Each row below holds a small network's activations on one input, seen along a few directions.
Each table varies a few parts of the input and shows all the possible inputs, shuffled.
Descriptions start from the smaller parts, as in this example, which fits no table here: one of 8 places around a ring, together with either a single point or one of 11 places along a line or (one of 3 separate values, together with one of 6 places along a line).
Shared parts are said once, and a part with two or three values counts as separate values.
In the rows, zero is written as 128.

Other details of the inputs vary at random and push rows far along two fixed directions, the same in every table; ignore that.

Table:
R1: [141 108 147 129 152 169 124 137 122  99 128]
R2: [ 95 114 134 129 143 168 109 138 125  89 141]
R3: [155  95 131 128 104 112 131 115 129 149 128]
R4: [ 99 149 117 130 138 156 114 157 129 105 120]
R5: [ 60 149 125 105 154 110 155 165 120 163 124]
R6: [ 46 149 126 115 112 113 128 170 118 163 131]
R7: [104 145 120 131  68  70 140 137 129 171 113]
R8: [151 127 124 125  89  89 128 132 137 183 113]
R9: [ 75 147 133 102 148 101 142 160 124 159 127]
R10: [149 134 129 134 186 159  99 135 161  92 123]
R11: [178 108 126 153  94 124 117  94 145  88 120]
R12: [185 106 128 132 101 129 144 105 133 122 127]
R13: [197 140 117 139 129 115 132 102 166 110 114]
R14: [109 114 143 122 175 148 136 133 130  99 133]
R15: [ 93 149 126 124 127 137 110 160 127 118 127]
R16: [135  99 126 123 114  77 146 104 139 155 131]
R17: [205 105 131 133 140 131 119  82 158  76 123]
R18: [137 116 123 141 151 186 107 125 133  54 131]
R19: [ 95 117 133 124 137 156 114 143 118  88 141]
R20: [ 97 108 130 135 142 158 106 141 127  95 143]
R21: [174 132 112 148  92 112  96 111 159 118 114]
R22: [140 137 139 126 172 193  99 153 140 102 121]
R23: [148 161 107 170  80  95 115  54  81 163 151]
R24: [153 135 130 118  94  98 131 135 131 165 114]
R25: [ 63 113 135 102 123 122 164 163  90 172 136]
R26: [106 144 134 117 175 148 119 145 146 119 124]
R27: [151 140 128 130 123  90 140 116 153 142 109]
R28: [ 72 144 142 111 127 117 146 180 108 181 121]
R29: [146 104 134 112  76  82 151 114 116 170 126]
R30: [ 84 146 129 109 124 126 153 175 111 172 129]
R31: [108 160 130 146 156 158 116 106  54 163 163]
R32: [173  99 133 125  91 112 134  98 134 145 121]
R33: [126 110 138 121 166 146 128 118 141 101 135]
R34: [ 99 116 131 114 169 143 146 135 123 109 134]
R35: [113 116 116 131  74  90 155 121 120 142 136]
R36: [104 152 119 133 134 155 119 158 133 103 130]
R37: [194 156 115 167 146 122 112  39 102 126 148]
R38: [170 109 120 128 102  83 162  89 144 134 127]
R39: [161 139 130 131 168 194 105 147 138  88 115]
Description of these inputs: one of 3 separate values, together with either a single point or (one of 2 separate values, together with one of 6 places along a line).
Which other rows does R25 become when the choice among 3 separate values takes its other values? List them by row number.
> R18, R34
Which other rows does R6 become when the choice among 2 separate values takes its other values? List them by row number.
> R2
Which other rows does R31 become when the choice among 3 separate values takes its other values? List them by row number.
> R23, R37
Which other rows does R27 become when the place on the line of 6 takes its other values? List them by row number.
> R5, R9, R10, R13, R26

Table:
R40: [ 24 125 153 109 180 159 104 177 112  97 149]
R41: [207 129 118 149  97 144 120  72 100 121 135]
R42: [138 127 134 139  85 112 149 111  96 167 131]
R43: [ 72 159 123 109 129  84 167 117  74 204 146]
R44: [136 113 119 133  87  96 141 108 161 119 111]
R45: [182 138 102 157 102 120 117  54 113  96 135]
R46: [ 75 131 161 103 216 169 106 173 125 106 136]
R47: [147 125 138 127 221 210 108 146 165  54 108]
R48: [ 79 148 135 124 141  88 171 143  92 184 141]
R49: [ 89 125 122 119 156 103 133 133 118 181 139]
R50: [193 106 139 123 158 218 108 154 170  40 116]
R51: [201 201  95 166  85 122  69 134 165 129  85]
R52: [ 67 112 133 115  96 100 142 148  97 213 154]
R53: [ 65 116 150 110 182 211 124 198 120 100 130]
R54: [205  94 141 134  97 122  97 104 138 114 110]
R55: [119 140 128 151 115 121 137 103 119 112 147]
R56: [187 108 111 129  90 108 136 112 180  74 108]
R57: [111 112 108 141  96  81 123 101 129 154 143]
R58: [137 123 122  94  98  64 179 144 160 167 109]
What do these inputs look like to the network?
> either a single point or (one of 3 separate values, together with one of 6 places along a line)
Which other rows does R43 become when the choice among 3 separate values takes its other values? List them by row number.
> R41, R45
Which other rows does R47 become when the place on the line of 6 takes its other values? List them by row number.
> R43, R46, R48, R49, R58
Which other rows does R40 become when the place on the line of 6 takes its other values? List them by row number.
> R44, R45, R55, R56, R57

Table:
R59: [123 126 120 122  45  48 148  94 107 181 131]
R60: [214  99 121 141  81 129 105  98 154 112 110]
R61: [123 144 143 134 169 172 106 155 141  95 115]
R62: [130 156 125 138 171 189 123 146 118  94 132]
R63: [159 121 125 120  82  57 150  81 117 169 127]
R64: [ 72 121 145 122 129 131 133 166 120 127 129]
R65: [166 107 117 116  99  78 150 105 171 136 111]
R66: [142 159 135 135 183 192  88 130 125  71 136]
R67: [154 108 136 121  74  48 161 104 141 179 110]
R68: [ 35 120 122 100 112  95 155 180 126 154 130]
R69: [233 133 112 147 128 143  97  96 199  62  99]
R70: [ 56 133 126 136 131 128 126 133  92 152 157]
R71: [ 81 128 132 113 149 132 168 148  96 149 142]
R72: [223 128 122 143 119 153  93 110 161 105 106]
R73: [ 92 109 142 102 145 135 138 162 115 160 134]
R74: [101 126 132 136 177 150 119 119 107 126 153]
R75: [ 80 130 126 125 127 149 150 150  97 128 139]
R76: [119 155 124 153 183 178  92 127 115 104 144]
The inputs of R63 and R59 match in every part but one. If R71 is changed in the same way as R63 into R59, which row does it become?
> R75
What do these inputs look like to the network?
> one of 3 separate values, together with one of 6 places along a line
Which other rows does R70 become when the choice among 3 separate values takes its other values? List them by row number.
> R74, R76
